M =
[[ -7  -5 -15 -15   4]
 [-35 -35  13 -23  -8]
 [ 12   6  -3 -19  26]]
Rows and columns are counted from 1.
row 1 col 1 => -7
row 1 col 3 => -15
row 2 col 1 => -35
row 3 col 4 => -19
row 2 col 3 => 13
row 2 col 5 => -8

data =
[[  0   1   4   5  24  13   1  -5]
 [  0   1   5   5  22  12   2  -4]
 [  1  -1   3   6  29  15   0  -6]
 [ 11  -8  -6   9  48  23  -7  -9]
 [ 10  25  39   4 -36 -19  -5  24]
 [  8  -7  -3   8  44  22  -6  -9]]
Rows and columns are counted from 1.
row 1 col 1 = 0
row 4 col 1 = 11
row 4 col 5 = 48
row 4 col 4 = 9
row 2 col 7 = 2
row 3 col 2 = -1
row 2 col 3 = 5
row 2 col 5 = 22
row 5 col 3 = 39
row 6 col 5 = 44
row 4 col 7 = -7
row 4 col 2 = -8
row 2 col 8 = -4
row 3 col 5 = 29
row 4 col 3 = -6
row 1 col 4 = 5
row 1 col 6 = 13
row 3 col 1 = 1
row 2 col 2 = 1
row 5 col 7 = -5
row 1 col 5 = 24

m =
62.308,-40.541,-24.386,55.272,-50.324,-59.580,-15.344,10.126,-41.897,-140.383,-23.584,-178.095,-87.119,67.283
77.401,-13.308,6.188,46.725,-43.485,-10.195,5.092,1.541,31.076,-129.300,-65.025,-135.464,-88.505,27.116
75.507,50.280,5.207,-54.583,-69.835,-75.269,89.610,-92.330,96.771,43.824,-5.321,25.384,-128.126,-103.955
32.044,-39.758,18.174,6.870,-66.237,-65.772,26.303,-99.889,-115.166,54.079,-30.422,-63.529,-120.988,-91.971
147.427,-42.254,-9.984,11.846,-66.747,-59.289,40.157,39.507,35.411,-44.617,-78.625,-78.487,-132.067,25.023
2.499,14.631,-19.085,9.150,-63.769,-111.520,25.664,-113.512,-67.909,0.493,42.887,-80.682,-105.167,-56.314
57.244,-23.943,-33.649,-87.337,-49.279,-64.360,76.906,26.329,30.531,153.110,-22.868,98.342,-71.120,-26.916
Rows and columns are counted from 1.
(1, 1): 62.308
(1, 7): -15.344
(7, 13): -71.120
(4, 12): -63.529
(1, 2): -40.541
(6, 13): -105.167
(2, 9): 31.076
(1, 4): 55.272
(6, 10): 0.493
(5, 1): 147.427
(7, 3): -33.649
(4, 11): -30.422
(2, 4): 46.725
(1, 8): 10.126
(5, 10): -44.617
(5, 14): 25.023
(5, 11): -78.625
(6, 4): 9.150
(6, 1): 2.499
(1, 14): 67.283
(7, 6): -64.360
(1, 9): -41.897
(5, 7): 40.157
(6, 3): -19.085
(4, 2): -39.758
(4, 13): -120.988
(5, 9): 35.411
(1, 3): -24.386
(5, 4): 11.846
(1, 6): -59.580
(1, 12): -178.095
(2, 6): -10.195
(7, 11): -22.868

W =
188  149  104  197  167  173
160  179  138  181  176  161
 95  130  209  123  181  136
 84  209  157  197  182  128
169  170  201  144  190  150
251  175   42  190  185  183
204  101  125  156  210  176
 90  224  120  174  219  147
Rows and columns are counted from 1.
row 1 col 1	188
row 7 col 3	125
row 8 col 5	219
row 6 col 3	42
row 5 col 5	190
row 8 col 1	90
row 8 col 6	147
row 5 col 6	150
row 2 col 3	138
row 5 col 3	201
row 5 col 4	144
row 4 col 1	84
row 3 col 4	123
row 2 col 6	161
row 7 col 5	210
row 1 col 2	149

x = [[-12, -4, 17, 1], [31, -23, 27, -25], [-14, -2, 25, 9], [-3, 17, -18, 1], [-10, -1, 13, 9], [-3, -18, 27, 3], [19, 16, -39, 19], [17, -20, 14, -30], [3, -4, 0, 11], [8, -25, 21, -10], [0, 7, -8, 21], [-13, 5, -12, -4], [-36, 3, -12, -2]]
Rows and columns are counted from 1.
(1, 1)	-12
(7, 3)	-39
(9, 1)	3
(10, 3)	21
(3, 1)	-14
(12, 2)	5
(13, 4)	-2
(9, 4)	11
(1, 4)	1
(2, 4)	-25
(7, 1)	19
(13, 1)	-36
(8, 4)	-30
(1, 3)	17
(10, 4)	-10
(5, 2)	-1
(4, 4)	1
(4, 1)	-3
(8, 3)	14
(6, 1)	-3
(1, 2)	-4
(2, 3)	27
(11, 3)	-8
(5, 3)	13
(7, 2)	16
(13, 2)	3
(11, 1)	0
(4, 2)	17
(6, 2)	-18

a = ((9, -7, -8, -30, -7, -37, -20, -14, -30, -38, 20, 38), (25, 38, -4, -30, -3, -35, -22, -10, -31, -33, 12, 12), (2, -5, -9, -31, -7, -27, 20, -2, -26, -35, 16, 7), (21, 34, -2, -31, -10, -35, -22, -18, -25, -36, 20, 5))
Indices start at 1.
(1, 1) => 9
(4, 7) => -22
(2, 1) => 25
(4, 2) => 34
(2, 6) => -35
(3, 8) => -2
(3, 4) => -31
(1, 10) => -38
(1, 9) => -30
(3, 9) => -26
(4, 9) => -25
(2, 9) => -31
(2, 2) => 38
(4, 6) => -35
(4, 3) => -2
(4, 10) => -36
(2, 4) => -30
(1, 2) => -7
(2, 5) => -3
(1, 6) => -37
(2, 3) => -4
(1, 4) => -30

grid =
 -6  14 -19  -2  -1   5  13  14   0
 -2  -1  -7  -1  15  -1  21  44  15
-17  -4  12 -17  37  -9 -27   7 -11
  0 -15  -1 -26   0   2  -5  11  10
  1 -18  13 -17 -15  -7  -2 -45 -14
 23   2 -21   7  -9   3  23  25   7
Rows and columns are counted from 1.
row 1 col 1 -> -6
row 5 col 2 -> -18
row 3 col 5 -> 37
row 3 col 7 -> -27
row 3 col 9 -> -11
row 2 col 7 -> 21
row 6 col 1 -> 23
row 6 col 4 -> 7
row 1 col 3 -> -19
row 4 col 7 -> -5
row 3 col 8 -> 7
row 1 col 7 -> 13
row 3 col 2 -> -4
row 4 col 9 -> 10
row 2 col 4 -> -1
row 5 col 5 -> -15
row 6 col 9 -> 7
row 1 col 8 -> 14
row 4 col 4 -> -26
row 5 col 7 -> -2
row 4 col 5 -> 0

X =
[[563 235 708 327]
 [401 682 931 695]
 [495 860 210 737]
 [561 326 667 364]
 [781  72 746 385]
 [567 260 353 544]
 [589 209 835 236]
 [266 465 630 554]
 [338 606 799 480]
 [643  45 598 238]]
Rows and columns are counted from 1.
(1, 1) = 563
(3, 2) = 860
(3, 3) = 210
(3, 1) = 495
(4, 3) = 667
(10, 4) = 238
(7, 3) = 835
(5, 4) = 385
(5, 1) = 781
(10, 2) = 45
(3, 4) = 737
(5, 2) = 72
(5, 3) = 746
(9, 3) = 799
(6, 3) = 353
(6, 4) = 544
(8, 2) = 465
(2, 3) = 931
